Each row below holds a small network's activations on one input, seen along a few directions.
Each table varies a few parts of the input and shows all the possible inputs, shuffled.
Descriptions start from the smaller parts, as in this example, which fits no table here: one of 3 separate values, together with either a single point or one of 9 places along a line or (one of 5 places around a ring, together with one of 6 places along a line).
Shared parts are said once, and a part with two or three values counts as separate values.

Other details of the inputs shift rows strongly along two fixed directions, in all tables alike. That doesn't count.

Table:
row 1: -311 -404   44 -385  453  459 -683  215  236 -119  284   64   68  177  476   36
row 2:  117  141 -265  265 -240 -293  323  -93  -90  131  -30  -79  -36 -226  -84  155
row 3:  230  236   42  181 -216 -296  212  -30 -170   72  -88  -65 -145   46 -456  -70
row 4: -391 -248  525 -201  586  551 -222  456  186 -117  -96  278   66  302  374 -282
row 5: -122  273 -119  564 -239  -74  676  100 -216  134 -286  173   52 -323  -27 -126
row 6: -294   73  -43  553  107  196  327  303 -214   50 -177  239   84  -24  263 -153
row 7:   14  287  178  658 -290 -180  543  103 -262  -40 -331  166  -27  168 -192 -315
row 8:   78  367  140  598 -203  -76  534  193 -354   87 -280  147  -55   79 -272 -313
row 9: -382 -251  555 -253  617  518 -131  434  166 -113  -84  328  117  269  417 -173
row 10: -404 -119   51  231  270  196  140  374    4   14  -79  310   69  -56  224  -66
row 11: -258 -333  453 -583  411  306 -577  120  288 -314  178  119    9  417  290  -99
row 12:  -58 -404 -104 -859  256  303 -802 -204  422 -128  371 -162   27  -79  119  110
row 13:  273  -93 -379 -448 -269 -300 -469 -387  243   47  250 -399 -115 -192 -284  287
row 14:  201   12  140 -179  -85 -149 -171 -254  -38 -164   88 -137  -19  301    6   90
row 15:  291 -122 -404 -383 -213 -367 -468 -324  251   60  292 -410 -155 -116 -249  334
row 16:  433 -129   26 -528   49 -123 -528 -363  106  -19  232 -405  -35  247  -19  330
row 17:  180 -109 -301 -325 -117 -294 -270 -221  200   55  228 -245  -77 -143 -128  340
row 18:  -76  293 -203  689 -219  -64  590  149 -248  131 -270  103   14 -166   35 -158
row 19:  100 -283  270 -934  366  119 -730 -104  239 -161  407 -115  -37  273   62  248
row 20:  312 -159 -354 -661 -202 -323 -535 -463  283   28  346 -404  -70 -199 -218  459
row 21: -261  124  -29  288   11  286  263  178 -107   14 -180  177  103 -128  266 -212
row 22:   93  410  146  571 -163  -72  606  123 -428   73 -279  134  -19   83 -171 -235
row 23:  606  140 -165   75 -392 -497  -43 -364  -65  149   -9 -424 -132   73 -483  206
row 24: -233  -56  415  -24  184   87  108  184   28 -189 -100  277   42  251  121 -151
row 25:   89  261  193  589  -94 -160  703  129 -280  142 -365  132   18   -3 -125 -108
row 26: -550 -273  221 -311  507  676 -127  318  222 -132    3  395  190 -113  443 -249
row 27:  136  136 -257  172 -259 -147  359 -238 -107  106  -66  -40   44 -364 -188   46
row 28:  382   49 -440  113 -347 -579   41 -370 -102  164  159 -319  -89 -204 -307  455
row 29:  392  150 -478   51 -536 -410  -69 -391   -2  143   69 -380  -96 -245 -382  185
row 30: -343  -40  -41  410  125  114  172  355  -33   52 -138  231    0  -67   74 -167
row 31: -169   80  392  235   74   32  379  143 -148 -142 -177  280   56  206  150 -169
row 32: -293   96  -48  495   13  220  304  361  -67   56 -202  228   35  -72  196 -297
row 33:  131 -134 -251 -348  -77  110 -392 -268  166  -14  196 -193   28 -153  -49   46
row 34:  445  160 -488   -4 -457 -327   39 -543  -84  115   74 -364  -20 -304 -352  203
row 35: -360 -130  577 -311  590  558 -103  380  -24 -171   61  362  107  285  471 -187
Each input here is: one of 5 places around a ring, together with either one of 3 separate values or one of 4 places along a line.
The inputs of row 20 and row 5 match in every part but the place on the ring of 5. If row 19 is changed in the same way as row 20 into row 5, which row does it become? -> row 35
A walk changes only the place on the line of 4. It starts at row 12 and steps to row 13. List the rest of the walk in order. -> row 15, row 30
Change only the place on the ring of 5 in row 30. List by row number the other rows that result. -> row 1, row 6, row 10, row 28

Table:
row 36:  388  456  -35  122 -508 -244  221 -172 -240   17  -99 -179 -128   20 -322  -40
row 37:  347  478  -85  198 -517 -363  392 -217 -298  121 -123 -226  -90   30 -382 -106
row 38: -169  -32  460   24  112  139  109  112 -103  -50 -159  269  100   56 -172 -151
row 39: -313 -166 -123 -351  346  366 -236  138   87  -81  291  235  151 -155  302   33
row 40: -211 -281  230 -302  352  221 -160  239  334 -141   71  199 -124  113   63 -189
row 41:  498  -47 -261 -110  -51 -406 -443 -230    9  249  270 -492 -119  216 -107  470
row 42:  -33 -117   45  120 -167 -350  -18  -86  -38  -72  120  -14   -1  117  114  303
row 43:  -89   79 -293   73 -177 -195  177   -3  156  123 -198  -48   51 -310 -201   72
row 44:  160 -126  143 -439  121  -44 -317 -298   61 -135   97 -110  -76  159 -332  155
row 45: -235 -314   83 -249  298   58 -506    2  140 -271  272  -60   -5  330  473  149
row 46: -387    0 -137  145  244  376  221  227 -107  -18   52  321   17 -241  208 -112
row 47:   59  139 -414  203 -317 -349  265 -166   83  166 -244 -158 -133 -379 -363  129
row 48:  -74   41  451 -517  140  194 -159   46   28 -117  118  102   30   96  214    5
row 49:  439  209  -44 -507 -202 -336 -284 -468  -22  -63  220 -431 -165   55 -226  182
row 50: -274  113  357  387  193  228  342  234 -243  -84 -357  293   52   91 -131 -456
row 51: -238  115  375  259  219  174  373  246 -178  -80 -348  445  159  100 -142 -334
row 52:  390 -174  -36 -415 -260 -477 -318 -264  287   48  259 -215 -177 -111 -447  224
row 53:  285   41    7   20 -254  -74  289 -329  -75   87  -58  -57  137 -261  -26   96
row 54:  201  -70 -232  -68 -230 -545 -123 -299   27  -91  221 -236  -10  189  -57  450
row 55: -345 -243   60 -350  156  212 -308  139  328   28   -8   78   83 -246  198   77
row 56: -277   -9  212  332  144  137  318  406   90  -46 -175  245  -83    9  -55 -496
row 57:  399 -101 -203 -320 -257 -380 -408 -287  306   61  275 -333 -194   53 -439   50
row 58:  468   58 -264  190  -85 -540   95 -154 -166  239   32 -345 -202   67 -232  485
row 59:  401  252 -236  346 -380 -237  468 -470 -180  106 -163 -274   29 -268 -213  -28
row 60: -128   14  127  438  358   91  168  393 -179  128 -118   37  -25  170  265  -16
row 61: -205    8  199  370  -13  246  217  465   93  -37 -204  299  -58   56  -52 -474
row 62:  132 -147 -408 -419  -82  143 -605 -190   70  -33  427 -190  -26 -182   18  219
row 63:  -27 -195  127 -154  469   74 -223  282   34   72  102   47   58  265  348  257
row 64: -102 -335  195 -580  323  144 -392  151  441 -154  241   92   -9  153   32  -54
row 65: -328  -60   92  380  144  -34  251  189  -98 -161 -116  260  -33  213  335    0
row 66: -462  101  -77  429   60  192  330  319   56   74 -383  161   40 -286   86 -331
row 67:  295 -120  -73 -467   34   56 -142 -418  148  -62  137 -147  182  -76  137  179
row 68: -367   88  -40  388   -6  217  438  314 -224  106  -51  419  108 -381  128 -159
row 69:    4  130 -130  631 -357 -273  211   68 -210  -68 -133   34  -34  153   48   23
row 70:  335   13  -36 -172 -214 -253 -250 -358  -80   31   39 -253  -37  149 -511   19
row 71:  -59  -31  315 -725  305  285 -300  -41  118 -217  196  -16  -64  235  249   47
row 72:   46 -142  100 -253  100  528 -230 -102  107 -126   42   -8  188   23  395 -101
row 73:  351  184  -80  564 -266 -556  422   23 -304  352  -96 -168  -84  -60 -270  369
row 74:   69  -58 -164   54 -138 -306 -327 -226   48  -70  203 -167  -38  270  137  213
row 75: -327 -203 -115 -277  155  296 -400  115  299   51  -26  -35   69  -83  223 -108
row 76:  -75  222 -321  539 -412  -69  313  123  -12  165 -384  -23  -30 -326 -240 -141
row 77: -187  389  332  212   31  122  625  279 -238  -56 -293  334   84   64   76 -316
row 78:  -66  250 -400  532 -199  -94  449   15 -296  117  -35   40  -39 -403 -184 -139
row 79:  -20 -228  301 -486  235  382 -639  -11  107 -213  105   20   47  296  -21  -72
row 80:  282   98 -114  409  -88 -164    6  158 -185  203  -54 -176  -81  148  -20  223
row 81:  -50 -179  127 -307  241  525 -214 -116  123  -62   70   19  217   70  470 -188
row 82: -330 -160 -170 -205  247  465 -308  159   11    1  264  149  109  -87  330 -144
row 83: -172   59  153  310  151  419  611   63 -116  -39 -302  264  152 -109  295 -274
What do these inputs look like to the network? -> one of 6 places along a line, together with either one of 2 separate values or one of 6 places around a ring
The inputs of row 69 and row 54 match in every part but the place on the line of 6. If row 61 is changed in the same way as row 69 into row 54, which row does it become? -> row 64
Change only the place on the line of 6 in row 58. List by row number the other rows that result. -> row 41, row 60, row 63, row 73, row 80
Change only the place on the ring of 6 in row 55. List by row number the other rows that result. -> row 38, row 48, row 52, row 53, row 68
List by row number the other rows that have the place on the line of 6 in common with row 56. -> row 45, row 49, row 50, row 59, row 60, row 66, row 78

Table:
row 84: -214  234  260  529   76   72  616  295 -304    3 -279  328   46   68  175 -223
row 85:  -64 -130  207 -100  186  201 -303  105   52 -149   79   22   25  329  264  -53
row 86: -178 -278   20 -285  351  337 -506  169  171  -38  219   32   53  156  419   48
row 87:  298   90  -41 -218 -186 -275   33 -326  -68    3   96 -136  -39  -45 -275  187
row 88:   78  128   -8  162  -35   72  128  -30 -158   39  -48  -62   36   36   93   -6
row 89: -211 -176    0 -155  200  257 -341  211  152   -7   84   39    9   26  149  -78
row 90:  193  -27 -197 -178  -83  -42 -202 -202  -20   56  178 -234   -7  -62   80  244
row 91:   21  -15 -123 -131  -77   75  -99  -39  113   43   41  -61  -15 -186  -97  -59
row 92:   70    9 -119 -141  -48  104  -43 -129   -5   44   56  -39   58 -185   14   32
row 93: -373   82  -91  713   34   92  483  383 -149   73 -257  311   50 -113  231 -209
row 94: -134  -27 -243  186 -106 -117   -3   63   78   58  -21    8  -35 -150  -84   -2
row 95:  302   88  -55 -158 -308 -216  -98 -315   63  -31   23 -212  -71   18 -345  -28
row 96:  168  -30 -120 -159  -69  -97 -345 -115   87   41  105 -228  -83   77 -199   62
row 97:  226   29  -69  -77 -178 -410 -137 -146   11   21   88 -179 -147   71 -361  146
row 98: -170  -67  248 -203  188  170  -15  149   89 -112   -4  172    5   56   28 -187
row 99:   17   59   83  157 -120  -57  -19   37  -28  -37 -106  -12  -61  156 -156 -162
row 100:   87   -4  -13   68  -77 -331   66   28   49   73  -57  -44 -106  -15 -291  154
row 101:  109   24    9  -61 -107 -252  175  -77   84   64  -62  -20  -56 -125 -302   76
row 102:  220  127 -108  -21 -147  -25  106 -229 -116   51  -38 -119   11 -116 -169   -5
row 103: -300 -195  -60 -264  159  276 -204   78  253  -78   89  108   53 -157  180  -88
row 104:  -65   90  163  151   35  -27  428   65  -92   32 -175  198   57 -144  -54  -12
row 105:  -68   73 -224  272 -120  -67  255  -27 -107   48  -44    5   41 -178  130   86
row 106:  120  182   83  239 -155  -56  218  -80 -194  -40 -109  -35   33  126   39  -64
row 107: -116 -104  117 -292  211  343 -233   61  153  -74   36   38   29   33   93 -212
row 108: -113 -159  212 -150  283  104 -226  175   39 -109  139   82   -8  275  224   58
row 109:   11 -134  129 -302  209  -21 -119  -22   63  -32  110   -9   47  111  207  267
row 110:   18    0   47  283   20 -264  250  104  -84  106  -79   41  -41   51  -65  117
row 111:   11  190  164  200 -109  103  303  -30 -159  -65 -192  126   79    6  -23 -236
row 112:  -96  -73   82   62  220  247 -160  191   -9  -36   18   42   20  180  240  -73
row 113:  152   12 -352 -130 -247 -196  -10 -346   33   52  109 -163   18 -300 -144  217
What do these inputs look like to the network? -> one of 5 places around a ring, together with one of 6 places along a line
Change only the place on the ring of 5 in row 108. List by row number the other rows that result. -> row 84, row 87, row 97, row 98
A walk changes only the place on the line of 6. It starts at row 93 and steps to row 86. List the rest of the walk in order. -> row 112, row 85, row 108, row 110
